These are the activations of a small neural network, seen along a few directions. Each row is one input.
Each table varies a few parts of the input and shows all the possible inputs, shuffled.
A made-up example of a description, with smaller parts first: one of 4 places along a line, together with either a single point or one of 9 places around a ring or (one of 2 separate values, together with one of 5 places around a ring).
Shared parts are said once, and a part with two or three values counts as separate values.
In the rows, zero is written as 128.

Other details of the inputs vary at random and push rows far along two fixed directions, the same in every table; ignore that.

A family of inputs:
row 1: [101 147  89 184 116 106  90 191 157 183  73  99]
row 2: [104 127 128 126 119 132  96 125 150 139 113 143]
row 3: [156 135 143 145 149 160 169 109  95 104 161  88]
row 4: [130 123 145 141 161 180 150  94 120  98 159 101]
row 5: [122 126 123 130 111 109 112 137 143 142  99 143]
row 6: [157 116 151  85 118 115 150 110 101  99 167 151]
row 7: [ 89 133 117 106  82  87  53 166 172 168 104 181]
row 8: [142 110 139 130 158 147 163  87 110  87 139 119]
row 9: [128 101 147  25  89  82 133 125  88 110 148 190]
row 10: [108 128 129 139 134 138 106 127 156 139 121 135]
row 11: [157 131 135 114 155 145 175 106 101 113 162 107]
row 12: [163 135 141 124 149 147 170 101 109 112 165 115]
row 13: [136 141 107 176 147 128 125 138 150 134 117 103]
row 14: [108 155  92 180  97 104  84 207 134 170  92  92]
row 15: [136 134 125 166 161 162 158 117 119 128 108  79]
row 16: [133 122 134  70  96  94 122 149  96 129 145 150]
row 17: [124 134 120 157 141 147 148 136 106 122 116  90]
row 18: [149 123 147 123 150 154 169  88 109 110 137 117]
row 19: [116 128 130 170 165 182 137  98 142 119 120  91]
row 20: [129 115 156  83 129 146 130  96 115 100 172 151]
row 21: [124 142 129 171 168 178 138 108 143 119 140  91]
row 22: [ 94 122 122 133 116 134 102 136 141 128 120 137]
row 23: [153 113 154  61 114 107 147 100 115 123 155 181]
row 24: [131 110 127  81 102  73  98 132 150 140 118 194]
row 25: [108 129 129 176 159 180 137 104 129 107 130  88]
row 26: [131 136 115 168 144 135 136 143 136 151 109 101]
row 27: [153 133 134 116 131 121 149 118 127 119 151 139]
row 28: [111 141 123 136 128 138 107 140 154 136 130 129]
row 29: [140 114 132  84 102  88 111 132 124 116 142 168]
row 30: [103 138  92 186 118 106  84 168 168 164  64 114]
row 31: [131 138 112 200 155 145 134 134 152 147 100  89]
row 32: [119 133 116 171 132 136 132 138 127 124 106 102]
row 33: [143 110 145  73 135 126 161  98 100 113 136 144]
row 34: [113 146  99  97  60  52  69 207 146 180 108 174]
row 35: [134 110 152  51  92  97 138 116  95 106 154 183]
Each input here is: one of 5 places around a ring, together with either one of 2 separate values or one of 5 places along a line.
Q: Changing only the place on the ring of 5 turns row 35 into row 23. The same change can be made to row 8. Which row results?
A: row 24
Q: Which other rows does row 2 become when the choice among 2 separate values takes its other values? List them by row number.
A: row 19
Q: Which other rows agree with row 3 in the place on the ring of 5? List them by row number.
A: row 4, row 6, row 14, row 16, row 20, row 29
Q: Start at row 13 and move only the place on the line of 5, one step at a time. The first step leads to row 27. Which rows follow, in order?
A: row 12, row 34, row 11
Q: Start at row 30 and move only the place on the line of 5, one step at a time. The first step leads to row 5. Which rows follow, in order?
A: row 18, row 15, row 33
